Look-ups in named tables: a row name and a column name give one cell, copied from the table.

Mefogaf:
	Mogopi	Gam	Zopud	Zoroki	Kegerov	Naz	Lebidoz	Karinu
Bevi	0.356	0.306	0.715	0.192	0.513	0.179	0.574	0.522
Los	0.739	0.716	0.345	0.498	0.832	0.418	0.825	0.785
Vikena	0.196	0.231	0.662	0.406	0.180	0.487	0.179	0.295

What is the Mogopi of Bevi in Mefogaf?
0.356
What is the Lebidoz of Vikena in Mefogaf?
0.179
What is the Zopud of Vikena in Mefogaf?
0.662
What is the Naz of Vikena in Mefogaf?
0.487
What is the Zopud of Bevi in Mefogaf?
0.715
What is the Mogopi of Vikena in Mefogaf?
0.196
What is the Kegerov of Los in Mefogaf?
0.832
What is the Lebidoz of Bevi in Mefogaf?
0.574
What is the Naz of Bevi in Mefogaf?
0.179
What is the Kegerov of Bevi in Mefogaf?
0.513
What is the Lebidoz of Los in Mefogaf?
0.825
What is the Zopud of Los in Mefogaf?
0.345
What is the Kegerov of Vikena in Mefogaf?
0.180
What is the Zoroki of Vikena in Mefogaf?
0.406
What is the Zoroki of Los in Mefogaf?
0.498
What is the Naz of Los in Mefogaf?
0.418
What is the Gam of Bevi in Mefogaf?
0.306
What is the Zoroki of Bevi in Mefogaf?
0.192
What is the Karinu of Bevi in Mefogaf?
0.522
What is the Gam of Los in Mefogaf?
0.716

Vakegaz.tsv
	Papetid	Bobotet
Dotus	2.330	7.415
Parepit	2.215	6.748
Faz	2.143	6.100
Ton	2.244	6.798
Gof	2.353	7.791
Gerod	2.069	5.678
Nenug	2.076	5.515
Vutet	1.920	4.421
Fivobi	2.186	6.541
Duzen	2.223	6.670

Bobotet of Ton: 6.798
Papetid of Parepit: 2.215
Bobotet of Fivobi: 6.541
Bobotet of Duzen: 6.670
Bobotet of Nenug: 5.515
Papetid of Gerod: 2.069
Bobotet of Gerod: 5.678
Bobotet of Faz: 6.100
Papetid of Nenug: 2.076
Bobotet of Gof: 7.791
Papetid of Gof: 2.353
Bobotet of Dotus: 7.415
Papetid of Ton: 2.244
Bobotet of Vutet: 4.421
Papetid of Vutet: 1.920
Papetid of Duzen: 2.223
Papetid of Fivobi: 2.186
Bobotet of Parepit: 6.748

Bet =
,Lon,Vukoruz,Veku
Kabeno,77623,26092,32117
Vomev,62265,22480,60887
Neb,48604,59938,24763
Lukofu,75410,26284,52853
Fulezi,69131,46133,11527
Rolerom,71673,22167,32200
Zav,57894,19398,39336
Dep,77382,55576,46949
Vuve,71018,58010,37396
Lorosin,11487,59183,38515
Rogu,73995,53939,57235
Pigi,8637,55318,50554

Dep, Lon -> 77382
Rolerom, Vukoruz -> 22167
Fulezi, Lon -> 69131
Lorosin, Vukoruz -> 59183
Vuve, Vukoruz -> 58010
Neb, Vukoruz -> 59938
Vomev, Lon -> 62265
Rogu, Lon -> 73995
Rogu, Veku -> 57235
Kabeno, Veku -> 32117
Zav, Vukoruz -> 19398
Fulezi, Veku -> 11527
Lukofu, Vukoruz -> 26284
Neb, Veku -> 24763
Vomev, Vukoruz -> 22480
Lukofu, Lon -> 75410
Fulezi, Vukoruz -> 46133
Rolerom, Lon -> 71673
Zav, Veku -> 39336
Which row has the largest Lon? Kabeno

Notezu
cols = Tima, Fik
Gasemim: [6.941, 5.643]
Bive: [4.015, 5.371]
Rur: [4.933, 5.299]
Leru: [4.609, 5.498]
Vituke: [2.676, 5.071]
Zeka: [4.433, 5.453]
Pitavo: [3.981, 5.423]
Bokat: [9.042, 6.001]
Sal: [6.526, 5.647]
Ralu: [5.003, 5.644]
Bubutu: [7.441, 5.832]
Fuzud: [5.902, 5.503]
Zivukor: [1.378, 5.041]
Bet: [5.659, 5.594]

Ralu, Tima -> 5.003
Pitavo, Fik -> 5.423
Zivukor, Tima -> 1.378
Bive, Tima -> 4.015
Bubutu, Fik -> 5.832
Gasemim, Tima -> 6.941
Zeka, Tima -> 4.433
Bokat, Fik -> 6.001
Gasemim, Fik -> 5.643
Zivukor, Fik -> 5.041
Zeka, Fik -> 5.453
Bubutu, Tima -> 7.441
Bive, Fik -> 5.371
Which row has the largest Fik? Bokat

Table Fozetu
|  | Feg | Lupafe |
|---|---|---|
| Rodalu | -0.900 | 0.497 |
| Tuf | 0.058 | -0.239 |
| Banive | -0.370 | 0.727 |
| Bazu | -0.485 | 0.668 |
| Norog | 0.304 | 0.195 |
| Sinom | 0.468 | -0.169 |
| Bibib | 0.143 | -0.039 |
| Seb | -0.162 | -0.098 |
| Zetu | -0.334 | 0.695 |

What is the Lupafe of Norog in Fozetu?
0.195
What is the Lupafe of Rodalu in Fozetu?
0.497
What is the Feg of Zetu in Fozetu?
-0.334
What is the Feg of Bazu in Fozetu?
-0.485
What is the Lupafe of Seb in Fozetu?
-0.098
What is the Feg of Rodalu in Fozetu?
-0.900
What is the Feg of Sinom in Fozetu?
0.468
What is the Feg of Seb in Fozetu?
-0.162
What is the Lupafe of Sinom in Fozetu?
-0.169
What is the Lupafe of Banive in Fozetu?
0.727
What is the Lupafe of Zetu in Fozetu?
0.695
What is the Lupafe of Bazu in Fozetu?
0.668
What is the Lupafe of Tuf in Fozetu?
-0.239
What is the Feg of Bibib in Fozetu?
0.143
What is the Lupafe of Bibib in Fozetu?
-0.039
What is the Feg of Banive in Fozetu?
-0.370
What is the Feg of Norog in Fozetu?
0.304
What is the Feg of Tuf in Fozetu?
0.058

